A small network was shown many inputs. Here are its activations along a few directions, one row for each input.
In each table, some parts of the input vary, and every possible input appears once, in random order.
A made-up example of a description, with smaller parts first: one of 8 places around a ring, together with either a single point or (one of 2 separate values, together with one of 4 places along a line) or one of 9 places around a ring.
Shared parts are said once, and a part with two or three values counts as separate values.

Other details of the inputs vary at random and push rows far along two fixed directions, the same in every table; ignore that.

A family of inputs:
row 1: [ 0.37  3.90  4.27 -3.68 -3.39  6.41 -1.83  1.90 -1.23  2.16 -6.49  1.24
  0.28]
row 2: [ 0.81  1.59  5.51 -3.33  3.18  1.00  1.78 -1.64 -1.24 -1.92 -6.31 -2.19
  1.79]
row 3: [ 0.74 -0.27  1.94 -1.53  1.63 -0.03  2.05 -1.11 -0.23 -0.91 -1.63 -1.90
  1.21]
row 4: [ 0.09  2.30  2.25 -1.97 -5.04  5.90 -2.35  1.77 -1.48  2.62 -3.54  2.22
 -0.79]
row 5: [-0.42 -4.07 -3.32  0.91  1.44 -2.48  3.02  0.60  0.95 -0.54  3.77 -1.63
  0.24]
row 6: [-0.14  1.93  4.37 -1.68 -3.96  6.02 -3.49  1.13 -2.45  0.97 -5.51  2.61
 -0.61]
row 7: [-0.46 -2.61 -1.01 -0.35  2.12 -1.39  2.57  0.25  0.37 -0.87  0.71 -1.63
  0.59]
row 8: [-0.19 -5.11 -4.75  2.54  0.72 -2.18  2.17  1.01  1.71  0.19  5.30 -1.38
 -0.07]
row 9: [ 0.65  2.73  4.20 -1.82 -4.57  6.47 -3.48  0.98 -2.05  1.47 -4.96  2.36
 -0.26]
row 10: [ 1.60 -1.95  1.02  0.14  2.51 -1.52  2.59 -2.88  0.39 -1.28  0.69 -2.97
  1.77]
row 11: [-1.25  0.51 -5.15  3.89 -5.43  0.46 -3.49  2.53  1.68  3.11  6.52  4.69
 -3.20]
row 12: [ 0.05 -2.47 -1.24  0.30  0.92 -1.23  2.09 -0.35  0.14 -0.58  1.96 -1.32
  0.21]
row 13: [-1.10  4.20 -0.17 -0.32 -3.60  1.38 -4.78  1.22 -2.03  1.18 -2.12  3.40
 -1.85]
row 14: [ 0.66 -1.98  1.60 -0.90  5.01 -1.84  3.23 -1.27  0.90 -2.11 -1.83 -3.51
  2.09]
row 15: [ 1.44  0.66  4.88 -1.84  2.41  0.94  0.96 -2.32 -0.96 -1.85 -4.42 -2.08
  1.97]
row 16: [ 0.13  4.92  6.06 -1.70  4.03 -0.87 -0.45 -2.02  0.25 -1.90 -5.52  0.04
  1.00]
row 17: [ 1.00  6.04  4.27 -2.73  3.04 -1.40 -0.75 -3.22 -1.22 -1.32 -5.55 -1.48
  1.30]
row 18: [-2.26  0.45 -4.76  2.37 -3.90 -1.01 -3.99  1.72 -1.16  1.52  3.68  3.87
 -3.03]
row 19: [-0.45 -3.53 -6.05  2.74 -5.52  2.17 -1.16  3.44  1.29  3.52  6.01  2.03
 -1.74]
row 20: [ 0.27 -0.86 -2.01  2.67  5.28 -6.76  2.78 -2.72  2.69 -2.12  5.21 -1.67
  0.60]
row 21: [-0.34 -4.32 -4.42  1.43  0.44 -2.20  2.71  1.01  1.14  0.03  5.10 -1.41
  0.08]
row 22: [-0.49  0.23 -4.38  2.12  0.66 -4.50 -0.52 -1.17  0.10 -0.40  4.66  0.00
 -1.06]
row 23: [-0.75 -2.26 -2.64  2.91  5.21 -7.11  2.50 -2.13  2.57 -2.60  5.33 -1.01
 -0.28]
row 24: [-0.36  0.12 -3.76  1.76  1.64 -5.13 -0.15 -1.33  0.09 -0.92  3.74 -0.51
 -0.42]
row 25: [-0.91 -1.37 -3.70  0.76 -5.94  3.62 -1.79  3.95 -0.10  3.17  2.90  2.72
 -1.74]
row 26: [ 0.81  3.14  4.55 -0.92  7.17 -4.33  2.21 -3.68  1.35 -3.22 -2.82 -2.40
  2.02]
row 27: [-0.86  0.28  1.10 -1.11 -3.24  3.80 -1.60  1.93 -1.62  1.03 -2.34  2.17
 -1.12]
row 28: [-0.28 -0.79 -1.68  0.53 -4.29  3.95 -2.18  3.29  0.17  2.55  0.35  1.96
 -0.93]
row 29: [ 0.07 -0.30 -1.32  0.18 -4.14  3.99 -2.00  2.94  0.26  2.54  0.17  1.76
 -0.72]
row 30: [ 1.57 -1.11  4.33 -1.37  5.60 -2.11  3.35 -3.81 -0.25 -3.51 -3.07 -3.98
  2.67]
Each input here is: one of 5 places along a line, together with either one of 2 separate values or one of 4 places along a line.
Changing only the place on the line of 5 turns row 28 into row 19. The same change can be made to row 12. Which row results? -> row 4
Which other rows does row 6 become when the place on the line of 5 takes its other values? List them by row number. -> row 9, row 10, row 15, row 30
Which other rows agree with row 20 in the place on the line of 5? List them by row number. -> row 3, row 9, row 22, row 25, row 29

A family of inputs:
row 31: [ 0.64  0.13  3.17 -2.56  1.53  1.93  1.40  0.44 -0.27 -0.70 -4.50 -1.65
  1.50]
row 32: [-0.62  2.01  0.04  0.02 -0.42 -0.50 -1.49 -0.03 -0.31  0.37 -0.84  1.32
 -0.42]
row 33: [-0.37  2.79  2.16 -1.06  2.53 -2.00 -0.46 -1.76 -0.57 -1.84 -2.45 -0.36
  0.21]
row 34: [ 0.26  2.50  2.61 -1.99  1.61  1.53  0.57  1.20  1.11  0.32 -3.52 -0.33
  1.02]
row 35: [-0.99 -1.04 -3.21  1.16 -4.92  1.50 -2.64  1.61 -2.12  1.85  2.29  2.26
 -1.73]
row 36: [ 0.52  2.28  1.82 -1.10  2.55 -1.05  0.19 -1.00  0.38 -0.84 -2.62 -1.10
  0.84]
row 37: [-0.56 -0.38 -1.53 -0.09 -4.74  3.12 -1.93  2.13 -1.13  1.70  0.50  1.90
 -1.08]
row 38: [-0.24 -6.60 -4.75  4.78 -1.77 -1.30  0.94 -0.29  1.59  0.47  8.84  0.72
 -1.10]
row 39: [ 0.26 -1.95 -1.57  0.83  5.00 -4.61  4.19 -1.24  2.72 -1.10  3.25 -3.21
  1.16]
row 40: [-0.60  0.14 -1.03  0.00 -2.43  0.83 -1.95  0.14 -2.64  0.30  0.03  1.30
 -1.08]
row 41: [-0.08 -1.27 -0.90 -0.23 -2.45  2.27 -0.15  1.51 -0.35  1.31 -0.12  0.60
 -0.70]
row 42: [ 0.57  1.33  2.51 -2.19  0.64  1.14 -0.38 -0.98 -1.63 -0.61 -4.00 -1.47
  0.88]
row 43: [ 0.43  1.54  2.05  1.94 -2.73  2.59 -2.48  0.47  0.80  0.90  0.32  3.29
 -1.11]
row 44: [ 0.76 -1.46 -1.37  0.48  5.60 -5.46  4.20 -2.21  2.42 -2.14  2.81 -3.27
  1.61]
What do these inputs look like to the network? -> one of 2 separate values, together with either a single point or one of 6 places along a line
Changing only the choice among 2 separate values turns row 42 into row 36. The same change can be made to row 31. Which row results? -> row 34
Which other rows does row 41 become when the choice among 2 separate values takes its other values? List them by row number. -> row 39
